Each row below holds a small network's activations on one input, seen along a few directions.
Each table varies a few parts of the input and shows all the possible inputs, shuffled.
A made-up example of a description, with smaller parts first: line(6) and (point or line(11) or (values(2) and ring(8))).
Shared parts are said once, and a part with two or three values counts as separate values.
In the rows, zero is written as 128.

Other details of the inputs vary at random and push rows far along two fixed directions, the same in every table; ignore that.

Table:
R1: [123  97  98 117 131 131 126 125 157 135 117 150 121 117 105 143]
R2: [130  97  99 134 131 135 139 137 155 129 112 149 111 117 115 141]
R3: [123 140 143 130 115 129 126 130 113 116 139 116 127 126 145 126]
R4: [125 142 145 122 122 123 122 113 115 117 142 113 137 122 146 125]
R5: [129 144 149 119 136 118 124 122 120 110 135 117 136 131 151 126]
R6: [128  99  96 117 131 129 127 126 160 134 116 147 124 119 110 145]
R7: [138 142 145 120 119 132 129 124 117 113 147 108 132 128 141 129]
R8: [126 139 145 124 133 118 116 124 117 112 140 120 137 131 147 123]
R9: [149 184 124 155 151 119 154 127 118 221 100 117 145 197  82  81]
R10: [139 118  97 112 134 131 141 117 171 125 114 138 123 117 120 147]
R11: [114 116 147 140 123 130 121 133  99 121 134 132 118 121 133 123]
R12: [138 111  99 133 132 136 149 129 169 123 113 138 111 111 120 139]
R13: [112 119 149 125 132 119 105 130 106 120 137 133 133 128 131 124]
R14: [142 113  96 114 126 141 139 130 170 124 121 132 121 118 111 140]
R15: [122 129 140 141 125 130 126 132 105 117 136 125 123 120 145 124]
R16: [126 141 149 122 132 117 120 123 120 110 139 115 139 128 148 121]
R17: [115 119 144 140 123 131 124 132 101 121 134 131 119 123 137 123]
R18: [134 167 129 154 153 108 140 119 111 232  95 129 140 193  75  84]
R19: [127 102  98 123 122 134 135 140 159 131 112 146 117 120 111 143]
R20: [124 142 146 128 114 128 130 129 117 115 138 112 129 122 146 124]
R21: [133 100  98 136 132 138 140 134 157 127 109 148 113 114 115 141]
R22: [112 123 144 129 114 130 120 136 104 122 135 128 125 125 133 125]
R23: [118 125 147 125 132 118 109 131 110 118 137 127 138 132 141 125]
R24: [119 129 144 126 123 125 112 118 103 121 139 123 138 124 140 128]
R25: [131 148 149 126 116 125 135 127 117 115 139 111 129 125 147 128]
R26: [125 147 148 126 118 129 133 129 115 115 135 113 127 126 150 128]
R27: [134 109  97 137 135 136 148 133 161 121 112 144 114 113 116 141]
R28: [140 116 101 132 135 138 151 129 168 121 110 140 109 114 125 145]
R29: [123 131 145 142 124 131 126 128 108 118 137 126 124 121 146 124]
R30: [122 138 145 126 136 119 119 126 113 110 139 122 141 129 143 125]
R31: [131 113  96 125 126 136 145 136 164 123 113 142 120 116 113 143]
R32: [141 111  93 117 127 142 135 131 166 124 122 135 119 122 110 142]
R33: [139 107  97 117 126 143 130 132 164 129 121 142 122 120 108 142]
R34: [122 125 142 124 117 133 113 134 103 122 143 120 131 131 133 127]
R35: [125 131 138 124 119 134 115 133 106 118 144 117 133 127 136 126]
R36: [146 117 103 112 142 120 142 125 176 116 116 137 126 121 120 144]
R37: [121 138 140 126 126 124 122 117 109 117 142 120 139 123 142 128]
R38: [121 135 145 130 115 130 123 132 111 120 138 123 130 124 143 125]
R39: [122 132 143 124 134 118 112 129 111 115 138 125 139 127 143 123]
R40: [111 121 145 129 115 129 117 137 102 123 135 129 123 124 130 126]
R41: [118 122 142 124 118 135 113 133 102 122 142 123 128 130 128 126]
R42: [128  95  99 118 127 140 124 138 152 133 118 146 116 121  96 141]
R43: [119 131 144 132 115 129 121 133 104 118 134 122 130 125 140 126]
R44: [121 128 147 126 133 120 110 127 109 114 136 126 140 129 142 125]
R45: [136 170 132 153 163 102 139 128 118 226  92 131 143 199  81  80]
R46: [126 136 143 143 124 131 129 126 110 114 138 118 122 123 149 125]
R47: [136 102  95 118 127 142 129 135 158 129 117 141 122 121 105 142]
R48: [125 139 141 124 123 124 118 114 111 119 144 117 135 126 146 127]
R49: [134 108  97 117 131 132 129 120 166 132 117 146 126 115 113 144]
R50: [133 145 147 120 124 120 128 111 116 116 143 111 136 124 147 130]
R51: [133 141 148 140 125 127 138 124 116 113 138 114 122 121 151 128]
R52: [142 180 124 157 144 112 154 134 118 223  93 123 138 190  89  83]
R53: [143 117  97 112 129 143 142 130 170 123 119 134 119 121 115 145]
R54: [124 133 148 125 133 120 112 125 115 116 139 126 140 128 144 123]
R55: [120 134 140 124 124 123 114 120 105 121 142 122 137 122 142 127]
Each input here is: line(5) and line(11).
Changing only the line(5) part turns R51 into R36. The same change can be made to R17. Which row results?
> R45
Changing only the line(5) part turns R40 into R18. The same change can be made to R52. Which row results?
> R55
Which other rows does R7 become when the line(11) part takes its other values? List them by row number.
> R9, R14, R32, R33, R34, R35, R41, R42, R47, R53

Table:
R56: [152 186 150 129 134 118 152 106 143 117 137  86 139 136 167 119]
R57: [157 146 115 127 126 137 172 121 170  90 129 113 116 103 158 150]
R58: [126 104 119 112 133 124 120 120 148 111 126 141 126 110 130 144]
R59: [122 105 113 132 126 136 130 130 140 110 127 139 117 104 129 142]
R60: [124 107 112 123 111 143 131 129 140 114 131 134 116 106 127 144]
R61: [122 106 114 124 114 140 131 131 139 112 126 137 115 106 129 144]
R62: [153 126  77 145 149 130 161 138 180 195  78 152 115 161  68 118]
R63: [126 146 148 123 127 120 119 127 105 133 136 117 139 142 130 117]
R64: [120 102 118 129 124 135 130 129 140 110 125 143 113 107 131 143]
R65: [122 140 144 139 118 129 131 135 101 135 133 118 126 139 131 117]
R66: [125 141 144 129 137 116 118 118 106 132 135 121 141 135 134 116]
R67: [122 101 118 127 124 134 130 137 140 107 126 140 112 110 128 141]
R68: [125 138 145 144 124 130 125 138 106 134 132 123 128 139 135 116]
R69: [125 142 143 138 117 134 130 133 103 136 137 116 126 138 129 118]
R70: [126 105 115 129 120 137 128 131 141 114 128 140 114 106 130 144]
R71: [125 146 148 122 127 118 118 118 106 140 134 118 138 136 133 118]
R72: [129 108 114 114 131 130 119 133 151 108 131 138 130 116 129 143]
R73: [154 131  71 126 154 128 155 132 192 199  81 145 131 164  65 120]
R74: [123 104 115 130 123 133 132 135 141 108 127 139 116 106 127 141]
R75: [126 107 111 124 117 146 129 131 140 112 133 133 114 107 125 144]
R76: [123 105 116 130 124 137 129 138 141 106 125 141 119 108 129 140]
R77: [129 103 112 129 122 138 129 134 140 112 129 138 115 108 130 141]
R78: [124 147 143 121 122 123 119 117 108 139 139 115 141 138 132 120]
R79: [127 146 142 123 128 127 118 119 108 137 140 113 141 140 130 119]
R80: [122 134 146 144 130 126 128 129 101 135 130 124 125 135 136 117]
R81: [124 140 150 127 138 117 115 128 110 131 132 124 139 141 136 116]
R82: [125 143 144 125 127 115 117 118 107 137 137 120 142 139 138 120]
R83: [125 143 147 128 135 116 116 127 109 131 133 123 143 137 134 116]
R84: [130 106 112 114 130 130 119 125 147 109 132 136 130 114 130 144]
R85: [120 105 114 130 121 133 131 128 141 113 126 141 117 103 131 143]
R86: [126 148 146 122 125 125 118 124 107 134 141 114 140 144 128 119]
R87: [125 143 148 129 134 114 118 124 107 132 135 121 141 139 131 117]
R88: [123 140 143 140 122 132 129 130 100 137 132 118 126 135 133 117]
R89: [123 139 145 138 119 132 128 139 102 132 128 121 128 137 134 116]
R90: [126 142 142 137 119 137 127 137 105 134 134 118 128 137 131 117]
R91: [120 144 147 129 134 115 118 114 107 135 136 123 142 136 136 119]
R92: [127 143 143 122 129 121 118 122 105 134 136 118 139 138 133 117]
R93: [127 110 115 108 125 133 119 133 147 105 129 136 129 115 127 143]
R94: [146 154 105 161 157 117 163 137 149 221  77 140 127 189  73  90]
R95: [124 139 148 127 137 116 116 119 105 133 133 122 139 140 136 117]
R96: [127 104 119 113 133 125 120 129 147 105 128 139 126 116 126 142]
R97: [129 107 114 112 128 128 120 130 148 107 133 136 128 116 127 144]
Describe the family of inputs behind these rows.
> values(2) and (point or (line(4) and line(5)))
Changing only the values(2) part turns R90 into R73. The same change can be made to R74. Which row results?
> R87
Changing only the values(2) part turns R92 into R88. The same change can be made to R66. Which row results?
> R59
Which other rows does R81 become when the line(4) part takes its other values? List them by row number.
> R58, R95, R96
Which other rows does R67 become when the line(5) part takes its other values? List them by row number.
> R62, R65, R69, R74
Which other rows does R89 become when the line(5) part takes its other values? List them by row number.
> R68, R76, R90, R94

Table:
R98: [113 103 136 129 116 137 117 135 117  85 142 133 117  97 151 146]
R99: [134  99  81 130 131 140 141 140 177 141 101 151 110 118  93 148]
R100: [132 132 115 131 144 117 132 126 138 163 109 139 135 149 104 117]
R101: [163 119  34 134 169 124 169 132 228 237  50 168 121 177  24 120]
R102: [118 209 215 151 130 103 109 118  13 188 153  85 166 199 146  58]
R103: [140 150 153 101 120 125 131 108 132  61 162  99 141 102 188 140]
R104: [132 201 171 163 157  96 135 118  68 227 111 109 157 211 109  57]
R105: [117 117 143 119 123 125 107 125 111 106 144 127 134 117 142 132]
R106: [116 119 144 117 122 128 107 127 108 107 145 126 135 119 140 132]
R107: [134  99  81 134 135 136 143 139 178 139  99 153 108 117  96 148]
R108: [118  95 123 121 110 144 117 137 131  86 141 133 113  94 138 153]
R109: [144 136 130 113 114 139 148 117 154  61 149 109 120  88 176 154]
R110: [115 106 133 126 113 137 119 135 120  94 140 131 117 101 143 144]
R111: [116 106 133 122 109 142 116 136 116  97 144 129 118 103 141 142]
Describe the family of inputs behind these rows.
> values(2) and (point or line(6))
Changing only the values(2) part turns R110 into R105. The same change can be made to R108. Which row results?
> R101
Which other rows does R111 become when the values(2) part takes its other values? List them by row number.
> R102
